These are the activations of a small neural network, seen along a few directions. Each row is one input.
In each table, some parts of the input vary, and every possible input appears once, in random order.
A made-up example of a description, with smaller parts first: one of 5 places around a ring, together with either a single point or one of 9 places around a ring or (one of 2 separate values, together with one of 6 places along a line).
Shared parts are said once, and a part with two or three values counts as separate values.
(in the rows, 128 means zero)

Other details of the inputs vary at random and push rows far along two fixed directions, the same in every table; ignore that.

A family of inputs:
R1: 130  141  142  106  131  140  151  98  150  116  135  150  134
R2: 123  160  163  127  108  144  186  89  176  85  136  107  124
R3: 127  106  92  76  190  132  77  159  127  163  135  125  135
R4: 129  113  103  85  177  138  106  147  141  148  143  130  137
R5: 99  179  171  182  79  83  163  114  89  143  103  120  110
R6: 98  78  95  51  200  138  125  136  185  149  124  120  150
R7: 149  154  151  176  79  126  136  113  96  112  131  151  117
R8: 124  131  125  106  149  137  144  138  170  116  140  83  128
R9: 107  83  94  53  207  143  138  142  192  146  137  111  150
R10: 144  152  150  176  79  124  137  112  96  111  127  151  117
R11: 143  126  115  150  124  121  86  155  81  145  131  132  119
R12: 111  113  115  37  200  153  144  112  194  135  143  137  149
R13: 143  101  93  151  141  115  71  186  82  161  131  109  124
R14: 110  109  121  99  146  132  128  120  145  130  121  139  137
R15: 132  131  146  181  73  118  136  114  101  114  113  144  123
R16: 130  94  85  89  188  127  91  166  140  161  137  114  136
R17: 141  140  148  181  77  123  142  115  101  114  121  142  118
R18: 134  139  149  180  76  125  140  115  96  112  118  143  121
R19: 133  139  149  175  74  118  131  111  96  113  113  152  121
R20: 133  130  143  183  74  119  145  121  102  112  115  136  123
R21: 124  126  138  116  132  144  164  105  157  115  137  138  135
R22: 123  106  115  114  147  130  143  133  154  130  130  122  136
R23: 148  112  94  145  147  119  66  182  81  161  137  118  123
R24: 112  116  125  94  148  133  122  117  141  131  120  144  137
R25: 141  154  153  175  81  129  139  111  94  109  130  151  117
R26: 72  156  160  106  138  99  187  103  152  146  108  116  126
R27: 143  139  148  184  80  129  147  123  101  110  132  136  121
R28: 128  145  126  93  151  137  129  128  166  118  140  96  126
R29: 117  77  84  97  175  119  91  167  138  160  121  109  140
R30: 132  131  146  183  76  123  147  121  100  111  118  136  123
R31: 127  129  123  107  147  133  142  138  172  118  137  83  127
R32: 143  106  85  129  154  107  29  186  69  174  123  124  125
R33: 113  137  156  122  103  136  183  77  158  99  116  154  133
R34: 141  121  126  172  99  117  121  144  98  129  123  125  121
R35: 152  145  102  135  146  120  56  184  90  147  147  85  113
R36: 159  142  91  125  159  114  31  193  82  160  146  84  114
R37: 96  125  166  86  126  157  235  50  216  86  122  149  145
R38: 149  148  135  158  104  122  104  130  86  130  130  147  119
R39: 123  130  153  135  103  140  193  90  165  98  129  140  134
R40: 141  148  151  175  77  123  138  110  96  112  122  149  116
R41: 122  111  105  81  170  129  98  139  137  149  124  133  138
R42: 129  115  119  106  150  136  139  126  155  132  137  130  135
R43: 150  127  100  131  152  121  56  173  75  161  138  131  123
R44: 122  135  142  104  129  137  153  95  151  117  124  149  132
R45: 126  147  142  112  130  138  159  112  175  103  137  98  126
R46: 136  135  132  160  100  122  109  133  86  128  122  142  120
R47: 108  157  154  57  157  157  189  75  217  90  140  112  137
R48: 106  105  134  120  124  134  165  108  159  114  116  132  140
R49: 140  132  118  143  123  120  78  150  77  145  124  139  122
R50: 138  126  127  168  98  118  113  136  94  131  119  134  122
Description of these inputs: one of 2 separate values, together with either a single point or (one of 4 places along a line, together with either a single point or one of 5 places along a line).
Changing only the choice among 2 separate values turns R33 into R46. The same change can be made to R19. Which row results? -> R14
Changing only the choice among 2 separate values turns R42 into R21. The same change can be made to R40. Which row results? -> R11
Change only the choice among 2 separate values in R10. List by row number the other rows that result. -> R25
Change only the place on the line of 4 in R27. List by row number the other rows that result. -> R4, R12, R21
Change only the place on the line of 5 in R22. List by row number the other rows that result. -> R20, R29, R34, R39
Change only the choice among 2 separate values in R47. List by row number the other rows that result. -> R36
A walk changes only the place on the line of 4. It starts at R43 and steps to R25. List the rest of the walk in order. -> R23, R9

A family of inputs:
R51: 133  105  135  166  109  149  142  134  100  109  131  138  132
R52: 110  117  150  176  58  114  145  96  109  97  86  135  118
R53: 150  167  157  152  60  142  128  99  130  69  126  121  122
R54: 93  99  103  79  170  101  83  140  118  172  98  128  136
R55: 117  95  92  105  178  103  89  164  113  186  117  147  142
R56: 147  166  145  150  111  140  105  120  95  122  145  149  117
R57: 123  119  91  127  175  107  92  204  133  163  140  39  122
R58: 152  194  159  164  74  122  97  109  81  102  125  141  104
R59: 118  149  164  159  95  141  173  98  95  115  133  172  128
R60: 113  116  144  51  160  179  192  74  238  80  148  129  149
R61: 124  180  153  170  108  93  140  152  92  149  133  87  104
R62: 163  120  89  114  171  124  86  165  106  180  146  139  125
R63: 84  77  129  68  155  142  221  74  239  100  115  151  160
R64: 165  88  81  110  168  134  99  165  142  149  150  116  132
Changing only one part turns R64 into R62. The same change can be made to R52. Which row results? -> R54
What is each input in this table made of? -> one of 2 separate values, together with either a single point or one of 6 places along a line

A family of inputs:
R65: 133  137  142  144  106  132  142  112  124  114  128  141  126
R66: 136  155  145  156  101  124  137  126  119  114  132  111  117
R67: 127  140  142  144  107  124  136  114  114  123  122  144  125
R68: 128  117  113  91  161  138  113  132  146  135  134  129  135
R69: 130  132  139  147  107  128  142  117  122  118  126  137  126
R70: 126  132  141  148  105  125  145  116  122  120  122  137  126
R71: 165  132  88  183  128  99  20  220  38  171  139  83  106
R72: 130  136  142  145  107  129  141  114  120  119  125  141  126
R73: 120  117  118  85  162  138  129  123  157  132  132  132  138
R74: 118  106  113  98  158  133  131  133  154  136  129  121  137
R75: 135  134  141  145  104  135  145  112  130  108  129  137  126
R76: 129  114  112  97  158  137  117  135  146  134  134  126  135
R77: 114  110  114  103  155  125  124  137  141  144  123  124  135
R78: 115  107  115  100  154  129  135  131  153  137  125  123  137
R79: 118  136  146  140  107  125  152  106  127  120  118  142  127
R80: 120  130  141  149  104  123  149  115  123  120  118  135  127
R81: 127  158  152  133  111  131  158  107  144  108  133  116  122
R82: 125  106  108  102  158  133  118  142  146  137  132  119  136
R83: 137  132  138  151  102  133  140  118  124  111  128  132  126
R84: 107  114  120  81  165  130  136  120  158  140  123  133  139
R85: 133  119  109  118  149  124  91  151  109  149  131  129  128
R86: 127  109  109  103  157  133  117  140  143  137  132  123  135
R87: 147  165  141  166  98  118  107  140  88  125  134  115  111
R88: 125  136  144  143  106  126  147  110  124  120  122  142  127
What is each input in this table made of? -> one of 4 places along a line, together with either a single point or one of 5 places along a line
List by row number the other rows that have the place on the line of 4 in common with R79. -> R65, R72, R76, R81, R88
List by row number the other rows that have the place on the line of 4 in common with R73. -> R67, R68, R84, R85, R87
